A small network was shown many inputs. Here are its activations along a few directions, one row for each input.
Each table varies a few parts of the input and shows all the possible inputs, shuffled.
Descriptions start from the smaller parts, as in this example, which fits no table here: values(3) and (point or ring(11) or (ring(5) and line(6))).
Shared parts are said once, and a part with two or three values counts as separate values.
In the rows, 128 means zero.

Other details of the inputs vary at random and push rows far along two fixed directions, the same in every table; ignore that.

Rows:
r1: [112 178 100 175 244 127 223 134  89  96 123  93]
r2: [169  97 168  67  53 119  19 115 142 144 125 171]
r3: [169 194 150 150  94 165  95 218  55  96 101 161]
r4: [198 171 194 132 128 195 116 191  56  72 136 137]
r5: [ 78  81 106  92 151  48 162 101 180 143 143 107]
r6: [159  99 146  42  49 136  30 128 138 135  98 169]
r7: [208 185 133 142 160 159  99 183  61  46 128 176]
r8: [ 88  90 109 129 127  88 131  49 188 182 132 115]
r9: [ 80  62  84 118 131  85 152  80 190 149 156 126]
r10: [130 174  76 184 243 139 213 108 100  87 124 110]
r11: [128 172 104 228 189 162 201  87 101 134 111  91]
r12: [133  71 176  51  63 119  43 173 134 124 150 176]
r13: [ 55  62 132 100 137 104 153  89 173 163 150 102]
r14: [182  76 171  31  69 143  50 122 145 113 145 165]
r15: [154  99 119  56  35 111  35 151 135 141 121 192]
r16: [ 62  66 106 110 135  72 165 107 180 161 155 108]
r17: [186 186 180 152 116 186  93 196  50 102  95 138]
r18: [ 97 103  79 102 108 109 130  85 221 158 164  70]
r19: [113 179 100 188 232 118 225 138  92  94 129  94]
r20: [175 191 169 140 108 187  95 200  51  96  89 143]
r21: [196 188 158 188 113 172  76 172  76  94 125 172]
r22: [155  94 188  50  58 113  33 144 128 155 116 152]
r23: [170  91 157  53  56 133  26 124 137 142 105 165]
r24: [ 76  95  70 108 106  89 145  77 178 173 115 124]
r25: [ 73  95 134 114 128  81 145  72 172 192 126  91]
r26: [ 60 101 108  88 116  94 152  94 171 181 100  97]
r27: [102 183 131 228 188 138 199 119 102 144 123  89]
r28: [121 153 111 209 198 184 213  97 107 102 139  99]
r29: [185 173 160 156 123 145 103 221  59  62 143 161]
r30: [199 184 151 190 113 169  76 181  80  97 123 175]
r31: [ 68  67 138  87 139 108 163  81 174 161 148  93]
r32: [111 189  80 212 175 171 203 108 100 121  92 101]
r33: [ 89  71  81 110 135  67 151  78 189 139 154 124]
r34: [109 188  73 217 173 163 205 115 100 122  96 107]
r35: [183 186 176 177 112 155  80 210  71 107 122 162]
r36: [153 119 157  44  45 126  34 181 171 130 161 112]
r37: [ 94 181  83 209 166 133 215 151  94 141 112 101]
r38: [ 68  96 127 125 129  70 143  87 184 192 135 104]
r39: [ 74  57 109 109 133 116 142  63 183 151 150 119]
r40: [ 57 100  99  94 115  86 155 100 172 182 103 102]
r41: [128 171  79 216 214 126 215 117 111  83 135 111]
r42: [210 175 191 124 129 183 126 188  59  68 136 132]
r43: [123  73 117  74 136 108 166  54 186 144 146 101]
r44: [149  66 151  61  62 129  36 144 146 114 151 192]
Each input here is: values(2) and (point or line(10) or line(11)).
- Changing only the values(2) part turns r30 into r35. The same change can be made to r11. Which row results? => r22
- Which other rows does r37 become when the values(2) part takes its other values? List them by row number. => r15
- Start at r42 and move only the line(10) part, one step at a time. The first step leads to r4. Which rows follow, in order? => r31, r13, r12, r16, r29, r5, r19, r1
- Which other rows does r23 become when the values(2) part takes its other values? List them by row number. => r17

Rows:
r45: [ 88 103  80 156 155 110 175  49 171 164 125 107]
r46: [157 145 115 169 145 158 135 114 112 101 130 147]
r47: [172 171 127 146 177 164 163 150  80  71 129 128]
r48: [154 154 186 115  97 178  98 172  81 123 109 126]
r49: [122  64 119  73  95  98  87  90 183 139 154 151]
r50: [110  69 141  44 116  76 103 122 165 134 143 133]
r51: [151 168 141 134  89 141  83 177  98 124 100 155]
r52: [ 75 149 130 204 178 135 226  99 137 167 134  50]
r53: [136 160 106 209 175 158 179 138 114  94 155 111]
r54: [152 130 142  91  67 132  49 147 124 141 107 159]
r55: [136 181 126 179 121 139 131 189  78 117 109 142]
r56: [ 89  87  93 109 114  97 128  57 184 180 114 115]
r57: [101  96 114  89 157  94 160 101 153 129 140 109]
r58: [148 114 173  74 108 111  76 187 112 107 144 159]
- What do these inputs look like to the network? => values(2) or line(4) or line(8)
- Start at r58 and move only the line(4) part, one step at a time. The first step leads to r50. Which rows follow, in order? => r57, r47

Rows:
r59: [181 184 183 139 117 184 104 201  50  86 111 145]
r60: [182 184 153 169  98 162  79 196  70  97 114 164]
r61: [114 195 117 210 198 162 223 145  74 111 109  85]
r62: [144  66 154  35  94  91  68 137 147 115 152 171]
r63: [ 81  95  86 135 146 112 173  47 176 169 122  99]
r64: [ 66 107 108 111 157  85 186  83 166 172 120  80]
r65: [187 184 195 151 122 185  97 200  54  88 122 135]
r66: [126  88 140  70  53  98  50 139 153 154 121 163]
r67: [211 167 179 150 141 174  95 199  58  52 151 167]
r68: [145  60 162  40  93 100  68 131 154 117 161 163]
r69: [ 57 104  90 149 129  93 172  82 177 186 126  97]
r70: [130  92 172  38  75 103  68 136 146 151 123 137]
r71: [122  97 147  74  48 102  46 136 164 167 131 152]
r72: [ 57  93 126 124 150 106 184  89 175 177 138  71]
r73: [214 167 164 142 135 181  89 188  71  43 155 162]
r74: [132  91 139  66  61  90  46 133 157 151 119 165]
r75: [182 179 145 159 110 169  84 189  63  87 109 174]
r76: [147  73 139  32  90  94  63 139 155 108 146 175]
r77: [126  95 146  73  50  97  45 137 160 163 127 156]
r78: [115 195  99 214 198 141 213 159  87 110 123  88]
r79: [202 179 152 159 112 187  80 161  70  87 114 162]
r80: [ 67 109  94 113 157  79 186  91 170 168 122  86]
r81: [148  89 137  58  73 114  45 108 157 145 122 166]
r82: [168 186 155 174  91 179  85 195  74 108 120 156]
r83: [136 192 104 240 180 181 208 108  99 122 118  88]
r84: [213 166 150 126 129 170  81 189  76  43 145 172]
r85: [ 76 102  81 137 153  94 167  59 176 169 119 105]
r86: [120 196  91 239 196 152 206 127  88 115 111 107]
r87: [202 175 155 157 100 199  85 166  68  89 113 161]
r88: [ 87 100  90 137 142 111 173  46 182 174 125  93]
r89: [153  71 134  32  89 106  61 128 161 101 153 166]
r90: [117 196 140 233 200 175 216 150  84 116 129  72]
r91: [ 78  97  80 133 151 109 170  52 176 169 120 105]
r92: [ 71  98  79 135 151 100 171  61 173 168 117 108]
r93: [111 191  97 214 196 148 218 161  83 108 121  90]
r94: [ 60  92 127 118 153 105 187  80 166 175 130  72]
r95: [ 86  77  93 116 171 101 187  67 183 130 163  95]
r96: [ 87  92  84 113 176  78 183  81 178 135 148 109]
r97: [127  86 138  63  58  95  48 134 154 150 117 169]
r98: [147  83 148  62  52 128  54 109 162 154 125 151]
r99: [139 184 111 225 228 150 224 141  76  79 144 107]
r100: [ 62 104  92 110 154  85 190  94 166 166 121  89]
- What do these inputs look like to the network? => values(2) and (ring(5) or line(6) or line(10))
- Changing only the values(2) part turns r85 into r92. The same change can be made to r79. Which row results? => r63
- Changing only the values(2) part turns r86 into r75. The same change can be made to r80. Which row results? => r100
- Which other rows does r73 become when the ring(5) part takes its other values? List them by row number. => r67, r84, r96, r99
- Which other rows does r68 become when the ring(5) part takes its other values? List them by row number. => r62, r76, r89, r95
- Which other rows does r70 become when the values(2) part takes its other values? List them by row number. => r59
